data = [110 128 150 121 124 119 140 145 152]
data[0] = 110
data[5] = 119
data[3] = 121
data[-1] = 152

B =
[[136 104 105 121 146 102 104 105 138 136 119 121]
 [108 118 143 112 128 125 106 101 118 106 110 112]
 [132 132 103 104 120 108 111  99 103 124 100 116]]
B[0, 0] -> 136
B[1, 0] -> 108
B[1, 4] -> 128
B[2, 3] -> 104
B[0, 1] -> 104
B[1, 2] -> 143
B[1, 3] -> 112
B[2, 9] -> 124
B[2] -> [132, 132, 103, 104, 120, 108, 111, 99, 103, 124, 100, 116]
B[1, 8] -> 118
B[2, 10] -> 100
B[2, 2] -> 103
B[:, 3] -> [121, 112, 104]

A = 121,115,116,149,119,154
A[0] => 121
A[2] => 116
A[3] => 149

X = [157 111 108 105 112 112 121 104 111]
X[0]: 157
X[2]: 108
X[8]: 111

m = [128 125 125 129 109 107 136 128 135 131 134 120]
m[0] -> 128
m[10] -> 134
m[1] -> 125
m[6] -> 136

a =
[[101 128 148 113 129 153 111 111 140 153 113 114]
 [133 152 155 143 122 115 150 150 103 114 143 149]
 [126 115 130 109 150 155 145 145 119 155 109 154]
 [157 133 111 153 127 113 153 153 119 113 153 153]
 [126 149 146 152 110 111 122 122 135 109 152 105]
 [133 126 112 151 142 151 150 151 115 151 150 148]
 [140 102 105 106 143 149 144 144 154 150 106 155]
 [122 131 142 104 114 104 109 109 141 104 104 108]
 [152 120 108 145 121 103 140 140 102 102 145 147]
 [ 99 131 150 112 133 155 113 112 141 155 111 112]]
Rows and columns are counted from 0.
(0, 0) => 101
(3, 4) => 127
(5, 8) => 115
(4, 9) => 109
(4, 6) => 122
(7, 1) => 131
(5, 3) => 151
(0, 7) => 111
(0, 6) => 111
(6, 4) => 143
(3, 10) => 153
(7, 9) => 104
(4, 0) => 126
(5, 5) => 151
(3, 8) => 119
(7, 7) => 109
(4, 4) => 110
(9, 3) => 112
(8, 2) => 108
(0, 2) => 148
(1, 10) => 143
(3, 9) => 113
(5, 4) => 142
(0, 3) => 113
(6, 8) => 154
(3, 1) => 133
(4, 11) => 105
(5, 9) => 151
(4, 10) => 152
(6, 1) => 102
(3, 11) => 153
(9, 11) => 112
(5, 1) => 126
(2, 7) => 145
(5, 6) => 150
(5, 10) => 150

grid = [[143, 145, 128, 150], [130, 136, 142, 118], [137, 130, 116, 119]]
grid[0,0]: 143
grid[2,1]: 130
grid[1]: [130, 136, 142, 118]
grid[0]: [143, 145, 128, 150]
grid[0,3]: 150
grid[0,2]: 128
grid[1,3]: 118

M =
[[140 110 144 116 118 130 148 129]
 [140 118 132 116 126 128 134 128]
 [137 130 131 131 124 136 125 122]
 [132 131 138 144 120 138 133 112]
 [139 139 119 117 133 125 111 133]
 [129 132 151 143 112 134 146 117]
 [135 134 125 122 129 126 120 133]
 [139 116 136 117 123 129 138 128]
 [123 137 150 134 113 126 144 129]
 [138 126 133 132 122 138 129 117]
 [121 129 153 131 112 125 151 135]
 [136 132 129 133 125 137 123 120]]
M[0, 0] => 140
M[8, 0] => 123
M[-1, -5] => 133
M[1, -2] => 134
M[-9, 7] => 112
M[-10, 3] => 131
M[-5, -4] => 123
M[-3, -6] => 133
M[-11, 7] => 128
M[-1, 2] => 129
M[:, 1] => [110, 118, 130, 131, 139, 132, 134, 116, 137, 126, 129, 132]
M[-6, -1] => 133
M[-7, -5] => 143
M[3, 3] => 144
M[-9, -7] => 131
M[6, 0] => 135
M[1, 4] => 126
M[7, 3] => 117
M[7, -6] => 136
M[-10] => [137, 130, 131, 131, 124, 136, 125, 122]
M[-12, -6] => 144
M[10, 2] => 153
M[4, 2] => 119
M[:, 5] => [130, 128, 136, 138, 125, 134, 126, 129, 126, 138, 125, 137]
M[-3, 3] => 132
M[8] => [123, 137, 150, 134, 113, 126, 144, 129]
M[11, 7] => 120
M[-12] => [140, 110, 144, 116, 118, 130, 148, 129]
M[10, 5] => 125
M[4, 6] => 111
M[11, -3] => 137
M[:, 2] => [144, 132, 131, 138, 119, 151, 125, 136, 150, 133, 153, 129]
M[-3, -4] => 122
M[:, -8] => [140, 140, 137, 132, 139, 129, 135, 139, 123, 138, 121, 136]
M[-6, -6] => 125
M[5, -7] => 132

arr =
[[120, 112, 126, 144, 112, 146, 126, 112, 128, 137, 148, 111, 132, 130, 151, 138],
 [144, 112, 130, 139, 137, 123, 109, 117, 112, 132, 125, 151, 150, 137, 133, 139],
 [112, 116, 137, 110, 105, 111, 116, 146, 127, 151, 121, 146, 118, 152, 146, 145],
 [113, 109, 119, 111, 138, 118, 145, 116, 126, 144, 134, 112, 132, 136, 132, 148],
 [111, 122, 129, 110, 115, 121, 107, 123, 111, 147, 152, 124, 137, 143, 120, 136],
 [103, 127, 117, 136, 132, 150, 122, 137, 131, 105, 125, 128, 143, 132, 149, 113],
 [108, 140, 128, 129, 127, 123, 123, 122, 120, 123, 120, 145, 105, 125, 112, 120],
 [106, 129, 119, 147, 141, 135, 123, 151, 135, 149, 151, 132, 144, 134, 112, 147],
 [131, 112, 144, 132, 137, 122, 115, 118, 129, 146, 139, 126, 128, 118, 113, 108],
 [147, 118, 114, 113, 151, 146, 112, 152, 114, 104, 112, 122, 126, 128, 143, 111],
 [117, 128, 146, 136, 104, 126, 148, 113, 145, 135, 106, 129, 115, 148, 140, 141],
 [116, 135, 147, 110, 123, 112, 111, 124, 139, 113, 147, 122, 116, 107, 116, 114],
 [130, 111, 124, 128, 103, 107, 138, 121, 130, 145, 140, 145, 134, 139, 120, 137]]
arr[0, 0]: 120
arr[5, 3]: 136
arr[3, 6]: 145
arr[4, 13]: 143
arr[1, 4]: 137
arr[9]: [147, 118, 114, 113, 151, 146, 112, 152, 114, 104, 112, 122, 126, 128, 143, 111]
arr[:, 3]: [144, 139, 110, 111, 110, 136, 129, 147, 132, 113, 136, 110, 128]
arr[:, 2]: [126, 130, 137, 119, 129, 117, 128, 119, 144, 114, 146, 147, 124]
arr[0]: [120, 112, 126, 144, 112, 146, 126, 112, 128, 137, 148, 111, 132, 130, 151, 138]
arr[4, 11]: 124
arr[10, 0]: 117
arr[0, 10]: 148
arr[0, 9]: 137
arr[5, 1]: 127
arr[5, 15]: 113
arr[7, 13]: 134
arr[7, 3]: 147
arr[1]: [144, 112, 130, 139, 137, 123, 109, 117, 112, 132, 125, 151, 150, 137, 133, 139]
arr[5, 14]: 149
arr[3, 11]: 112
arr[:, 10]: [148, 125, 121, 134, 152, 125, 120, 151, 139, 112, 106, 147, 140]
arr[:, 12]: [132, 150, 118, 132, 137, 143, 105, 144, 128, 126, 115, 116, 134]
arr[9, 6]: 112
arr[:, 4]: [112, 137, 105, 138, 115, 132, 127, 141, 137, 151, 104, 123, 103]
arr[12]: [130, 111, 124, 128, 103, 107, 138, 121, 130, 145, 140, 145, 134, 139, 120, 137]
arr[6, 13]: 125
arr[6, 0]: 108
arr[3, 0]: 113
arr[5, 12]: 143
arr[3, 4]: 138
arr[8, 15]: 108
arr[11, 7]: 124
arr[9, 1]: 118
arr[12, 10]: 140
arr[8]: [131, 112, 144, 132, 137, 122, 115, 118, 129, 146, 139, 126, 128, 118, 113, 108]
